These are the activations of a small neural network, seen along a few directions. Each row is one input.
Each table varies a few parts of the input and shows all the possible inputs, shuffled.
A made-up example of a description, with smaller parts first: line(6) and (point or line(9) or (values(3) and ring(8))).
Shared parts are said once, and a part with two or three values counts as separate values.
In the rows, 128 means zero.

Other details of the inputs vary at random and push rows far along three fixed directions, the same in every table; ignore that.

A family of inputs:
R1: [114 116 139 127 117 136 133 145 148 110 153]
R2: [141 149 130 137  81 106 142 123 135 168 107]
R3: [127 126 129 137 132 137 128 120 133 126 115]
R4: [140 123 134 128 140 125 131 127 118 126 124]
R5: [108 109 127 127 116 124 128 142 139 111 154]
R6: [136 135 133 135 133 134 117 126 126 125 125]
R7: [111 115 133 125 116 136 135 148 139 110 154]
R8: [134 134 134 128 133 139 130 119 128 122 122]
R9: [147 156 131 124  84 108 147 129 132 164 107]
R10: [ 90 131 115  83 180 139 114 124 142 221 163]
R11: [112 115 134 115 117 130 136 143 135 107 155]
R12: [133 119 134 126 131 138 126 126 122 127 116]
R13: [139 127 126 122 134 126 118 127 119 124 123]
R14: [129 133 128 138 134 128 118 122 129 125 122]
R15: [131 129 124 138 141 123 134 124 120 126 124]
R16: [130 132 122 130 136 129 127 120 131 122 119]
R17: [124 125 124 136 131 137 129 123 124 126 116]
R18: [129 129 126 139 132 132 123 120 128 126 121]
R19: [125 120 125 131 131 134 128 124 124 126 113]
R20: [132 132 128 127 132 139 132 122 118 123 123]
R21: [132 135 133 127 133 138 131 121 125 122 121]
R22: [130 128 118 127 135 122 120 125 121 124 120]
R23: [136 139 131 127  81 106 147 127 128 168  98]
R24: [106 119 126 130 118 121 125 144 137 110 157]
R25: [132 131 124 132 135 129 126 118 134 123 120]
R26: [113 112 137 113 117 128 135 141 136 108 154]
R27: [135 128 127 135 130 138 123 125 119 127 126]
R28: [139 126 131 130 140 127 132 130 118 126 124]
R29: [132 134 122 133 136 124 120 121 131 123 122]
R30: [105 113 128 118 118 124 137 139 138 107 152]
R31: [127 135 126 137 134 127 119 123 126 125 121]
R32: [115 113 136 120 118 123 122 148 135 111 157]
R33: [141 132 135 136 141 129 132 126 127 125 126]
R34: [138 130 123 123 134 128 119 129 119 124 123]
R35: [149 145 131 118  83 104 145 129 126 166 105]
R36: [139 137 128 129 135 130 119 125 128 123 125]
R37: [125 133 127 130 134 133 132 117 127 122 118]
R38: [127 129 138 119  65 101 147 149 141 154 142]
R39: [130 136 121 132 136 124 121 123 128 122 121]
R40: [137 138 126 128 135 130 120 127 125 123 124]
R41: [130 124 119 126 134 127 126 122 124 124 118]
R42: [127 127 123 132 133 125 118 125 119 126 120]
R43: [123 143 135 123  67 101 145 153 138 152 145]
R44: [109 105 130 125 116 121 127 140 140 112 154]
R45: [128 126 121 138 131 132 124 121 122 127 123]
R46: [138 129 132 136 131 138 121 122 129 127 125]
R47: [132 124 125 134 141 121 132 125 120 126 121]
R48: [136 123 128 130 130 136 121 126 119 127 123]
R49: [130 129 118 130 134 129 128 121 124 123 121]
R50: [126 122 127 124 133 128 130 117 121 123 117]
R51: [132 122 130 128 130 140 127 129 122 126 116]
R52: [139 131 130 135 139 129 133 129 118 126 127]
R53: [136 131 131 135 131 138 122 124 126 126 124]
R54: [138 126 124 122 133 133 125 126 122 124 121]
R55: [137 135 122 128 134 130 121 128 119 124 126]
R56: [131 121 122 124 135 124 125 120 125 124 117]
R57: [127 132 129 132 134 133 131 115 130 122 119]
R58: [130 133 117 131 135 124 121 124 121 123 123]
R59: [132 130 133 133 132 142 128 127 128 125 118]
R60: [134 129 129 129 132 131 117 130 117 126 123]
R61: [125 130 123 130 133 133 132 118 121 123 120]
R62: [134 137 132 134 133 133 118 128 123 125 124]
R63: [ 91 138 123  96 186 142 129 124 147 222 166]
R64: [114 118 134 132 127 117 138 141 147 110 158]
R65: [137 131 123 127 133 135 127 125 122 124 124]
R66: [133 121 129 132 141 119 131 123 120 126 121]
R67: [108 111 130 124 119 117 123 143 137 111 154]
R68: [119 122 138 128 126 123 139 148 141 109 160]
R69: [139 133 129 128 134 135 125 123 131 123 123]
R70: [125 128 128 136 133 136 129 122 130 125 115]
Description of these inputs: values(2) and line(5) and (point or ring(6)).
Q: The inputs of R24 and R67 match in every part but the line(5) part. If R55 is changed in the same way as R24 into R67, which row does it become?
A: R13
Q: Which other rows does R12 become when the line(5) part takes its other values? List them by row number.
A: R1, R7, R51, R59
Q: Which other rows agree with R70 in the line(5) part and the values(2) part? List them by row number.
A: R16, R18, R31, R37, R39, R63
Q: A walk changes only the line(5) part. It starts at R66 and steps to R47. List the rest of the walk in order.
A: R15, R63, R64
Q: Which other rows does R25 become when the values(2) part takes its other values? List them by row number.
A: R69
